Each row below holds a small network's activations on one input, seen along a few directions.
In each table, some parts of the input vary, and every possible input appears once, in random order.
A made-up example of a description, with smaller parts first: one of 6 places along a line, together with either a single point or one of 11 places around a ring or (one of 2 separate values, together with one of 8 places around a ring).
Shared parts are said once, and a part with two or three values counts as separate values.
In the rows, 128 means zero.

Other details of the inputs shift rows strongly along three fixed directions, in all tables alike. That doesn't count.

Rows:
x1: [108 135 124 127  61 133 185 185 126 193 127  88 152 184]
x2: [135 150 159 114 108 144 125 209 122 170 138 124 112 155]
x3: [128 117 146 141 199 135  91  97 130  72 137 159  92  85]
x4: [134  95  71 120 115 102 143  21 170  99 128 128 167 110]
x5: [140 138 135 117  74 143 145 183 122 185 140 105 157 163]
x6: [173 153 143 133 162 121 107 158 146 113 123 134  50 158]
x7: [ 97 103 146 139 159 156  97 137 101 118 131 146 122  94]
x8: [160 145  78  87  93 101 149  86 172 130 117 129 156 157]
x9: [167 168 104 105  92 104 157 170 194 154 128 124  93 199]
x10: [160 138 108 112 165 117 107  70 134  79 122 145 122  98]
x11: [105  95  57 115 114 100 168  14 148  87 112 114 175 109]
x12: [105 112 182 157 172 163  99 159  90 128 151 144 113  96]
x13: [167 168 121 112 124 107 124 141 149 124 115 135  96 166]
x14: [165 143  70 102 134  89 143  40 191  86 125 146 126 138]
x15: [150 127 126 116 128 130 116 131 139 118 137 123 120 126]
x16: [149 125 130 115 128 123 115 125 141 120 130 126 118 128]
x17: [177 156 110 101  88  96 139 154 181 143 122 115  95 196]
x18: [112 111 137 144 199 130 112 107 115  61 117 138  77  86]
x19: [ 64  87 123 142  88 160 142 111  97 176 145 127 220  97]
x20: [106 139 133 137  53 120 175 189 127 189 123  87 162 172]
x21: [163 179 133 132 171 111 140 154 127 102 108 133  49 158]
x22: [ 84  90 126 128  95 162 128 114  90 161 144 125 219  90]
x23: [ 75  77 130 133  89 150 124 106  97 156 135 122 210  99]
x24: [144 162 128 125 112  97 147 174 158 120 111 115  87 162]
x25: [105 132 169 159 178 160 101 153  76 130 136 154 114  91]
x26: [198 166 115 100  95  96 144 148 175 149 121 113 100 193]
x27: [127  91  69 114 116 103 139  27 182  92 129 130 161 107]
x28: [152 125 145 137 194 126  84  87 103  80 122 149 103  81]
x29: [129 126 131 127 127 126 114 118 113 129 126 132 133 126]
x30: [135 145 113 123 137 126 121 112 133 122 118 136 116 135]
x31: [ 96 144 175 165 177 140 111 164  67 113 118 138 106  85]
x32: [ 70 125 167 157 104 149 144 182  69 172 128 109 165 113]
x33: [104 114 135 142 113 115 139 139 126 121 122 109 135 116]
x34: [112 115 181 161 174 160 103 149  83 131 148 143 118  97]
x35: [ 39  64 121 137  85 160 159 120  98 158 134 104 211  97]
x36: [108 123 168 158 175 160  95 149  71 131 132 143 112  97]
x37: [133 106  76 114 126 102 139  18 168  95 132 138 168 109]
x38: [167 151 150 125 166 118  96 163 139  98 122 147  55 146]
x39: [122 137 129 125  69 140 152 178 129 195 130 105 150 179]
x40: [155 146 155 123 159 144 101 178 120 118 135 139  85 122]
Description of these inputs: one of 5 places along a line, together with either one of 2 separate values or one of 6 places along a line.
Changing only the place on the line of 5 turns x39 into x7. The same change can be made to x26. Which row results?
Answer: x2
Changing only the place on the line of 5 turns x25 into x9. The same change can be made to x14. Which row results?
Answer: x3
Change only the choice among 2 separate values in x18. List by row number the other rows that result.
Answer: x24
Change only the choice among 2 separate values in x21. List by row number the other rows that result.
Answer: x31
List by row number the other rows that have the place on the line of 5 in common with x19.
Answer: x11, x22, x28, x29, x32, x36, x37

Rows:
x41: [116 126 123 111  98 130 129 146 176 144 148 142 137 149]
x42: [149 194 125 121 132 111 158 176 144 138 115 130  89 175]
x43: [116 116 171 141  86 148 106 173  88 188 138 114 177 123]
x44: [191 162 139 121 128 112 143 166 128 140 123 102  75 182]
x45: [103 131 123 140 102 127 161 149 152 159 138 122 123 158]
x46: [ 79 136 164 153  83 132 132 186  84 172 114 110 172 123]
x47: [105  53 115 139 119 119 125  55 149  99 136 111 158 101]
x48: [129 138  66  95  98 116 154 106 147 131  96 117 115 179]
x49: [173 147 104 102  74  84 117 114 169 127 116 122 146 145]
x50: [188 121 140 123 177 116  93 123 157  75 134 127  55 124]
x51: [123  67 102 110 125 133 120  54 138  97 133 119 178  82]
x52: [160 160  84  86 100 114 145 114 171 130 131 140 143 154]
x53: [132 113 176 144 164 153  79 142  65 126 133 131 135  79]
x54: [ 71 118 162 165 175 144 116 142 108 110 137 147 106  88]
x55: [114 100  92 122 135 134 144  38 123 114 136 140 178 102]
x56: [176 156 127  93 131 140 103 180 135 149 117 140  64 197]
x57: [182 188 133 106 130 115 122 172 155 141 127 149  97 171]
x58: [170 143 130 137 178 105 126 120 129  70 113 118  54 120]
x59: [ 96 105  86 116  89  99 163  98 167 108 117 101 159 125]
x60: [ 90 125 168 159  86 140 132 183  71 186 122 103 169 126]
x61: [126 131 107 138 175 128 138  68 115  91 122 143 127  96]
x62: [172 174 130 103 137 128 127 177 168 132 137 146  81 167]
x63: [135 159 120 115  89 121 119 143 150 160 134 152 163 150]
x64: [150 121 111 120 180 138 110  61 129  89 140 154 131  94]
x65: [ 83 137 161 141  87 140 143 193  78 173 113 108 173 121]
x66: [ 90  94 162 127  88 161 124 200 114 168 145 115 168 115]
x67: [130 105 127 131  92 130 151 151 138 158 136  94 129 155]
x68: [139 143 152 132 144 152 109 146 102 155 139 150 136 124]
x69: [139 135 139 141 164  91 119 131 159  64 112 122  53 123]
x70: [126 120 127 121 106 136 131 135 171 155 154 134 131 156]
x71: [166 136 120 120 183 132  93 114 112  96 107 146  42 156]
x72: [107 121 170 162 164 141 105 141  51 118 116 123 128  80]
x73: [113 119 156 153 156 157 127 148 111 147 148 137 105 125]
x74: [128  93  89 116  91 123 158  82 144 131 131  96 167 135]
x75: [158 179 132 116 120  99 152 182 135 122 106 107  85 167]
x76: [148 104 129 145 164 116 108  57 104  88 114 119 128  87]
x77: [121 116  84 111  91 109 169  90 128 128 118  95 177 132]
x78: [134 131  90 119 106 120 155  66 141 143 132 129 174 145]
x79: [134 157 113 116 172 115 108 130 125  77  87 146  57 144]
x80: [175 140 127 124 189 126 103 113 165  92 145 154  60 132]
x81: [117 125 102  73  92 144 109 149 133 145 116 146 135 159]
x82: [198 151 145 149 169  89  94  96 121  90 114 125  60 132]
x83: [191 183 140 128 132 114 115 157 155 156 134 145  91 182]
x84: [129 142 160 164 140 142 117 139  92 161 135 143 128 133]
x85: [116  90  95 110 139 140 125  46 149 108 145 149 173  91]
x86: [103  87  98 129  86 103 157  92 165 118 126  98 157 133]
x87: [ 86 113 157 166 183 155 119 135  88 118 143 146 106  88]
x88: [107  88 175 141 159 148  82 151 116  96 145 129 117  82]
x89: [116 148 111 127 109 136 171 149 132 161 133 121 132 154]
x90: [105 140 155 162 173 148 117 131  66 131 126 150 129  94]
x91: [115 125 149 123 145 153 110 156 137 130 148 153 118 113]
x92: [114 116 122 133  90 122 162 164 134 152 125  93 130 148]
x93: [127 137 119 161 164 112 120  60 120  99 114 147 131 100]
x94: [107 122 165 121  82 153 116 195  87 178 129 120 185 113]
x95: [130 137 117 126 112 145 160 138 135 167 144 123 131 160]
x96: [ 95  99 167 170 180 158 106 129 100 127 152 143 104  98]
x97: [172 144  92  84  87 101 140 125 164 118 121 113 142 147]
x98: [112  73 100 101 118 127 118  68 146  85 127 128 183  73]
x99: [ 97 147 114 127 102 124 166 157 155 148 129 125 129 150]
x100: [129 108 167 135 167 160  89 144  69 117 141 127 134  81]
x101: [ 95 126  90 122 125 106 147  45 136 100 108 147 188  94]
x102: [126  78 104 113  87 116 129  89 179 125 142 109 164 132]
x103: [137 176  92 124  94  88 157 104 168 133 108 131 139 161]
x104: [ 68 137 147 142 108 157 157 186 101 170 136 129 157 125]
x105: [ 87 117 161 152 168 147 115 153  77  93 121 124 115  74]
Changing only one part turns x48 into x79. The same change can be made to x86. Which row results?
Answer: x69
What is each input in this table made of?
Answer: one of 5 places along a line, together with either a single point or (one of 2 separate values, together with one of 6 places along a line)
Change only the place on the line of 5 in x54. List by row number the other rows that result.
Answer: x41, x45, x70, x96
Change only the place on the line of 6 in x47. List by row number the other rows that result.
Answer: x44, x67, x74, x76, x82
Change only the choice among 2 separate values in x94. List by row number the other rows that result.
Answer: x57

Rows:
x106: [154 150 125 119 116 119 133 138 138 144 128 127 121 156]
x107: [108 103 119 124 109 137 132 110 133 139 141 129 167 117]
x108: [141 139 107 110  99 123 142 107 154 138 127 127 146 155]
x109: [104 112 112 116 111 142 133 112 127 143 135 134 168 117]
x110: [ 93 108 132 139 124 140 126 118 120 120 127 130 146 104]
x111: [125 124 107 129 140 117 134  92 134 112 122 130 129 121]
x112: [150 143 124 116 116 118 128 144 154 133 129 133 108 153]
x113: [142 141 119 126 117 113 145 135 155 127 127 120 109 156]
x114: [116 114 131 135 147 129 116 116 118 102 121 129 121 104]
x115: [138 143 122 127 156 117 129 126 135 111 121 133  94 130]
x116: [162 142 121 116 117 118 126 142 147 132 125 121 108 156]
x117: [102 104 116 127 105 129 139 113 121 133 127 114 162 116]
x118: [114 101 118 125 109 137 132 109 128 144 137 124 167 116]
x119: [149 136 154 131 159 134 102 154 118 112 127 138  87 124]
x120: [109 149 187 144 115 165 118 228  74 190 139 126 139 135]
x121: [148 156 116 122 115 106 143 136 142 129 118 119 118 149]
x122: [113 125 148 150 158 134 115 122  95 115 126 134 123 104]
x123: [134 115 145 147 188 126 108 101 112  82 126 136  93  90]
What is each input in this table made of?
Answer: one of 2 separate values, together with either one of 4 places along a line or one of 5 places around a ring
Changing only the choice among 2 separate values turns x110 into x112. The same change can be made to x115. Which row results?
Answer: x109
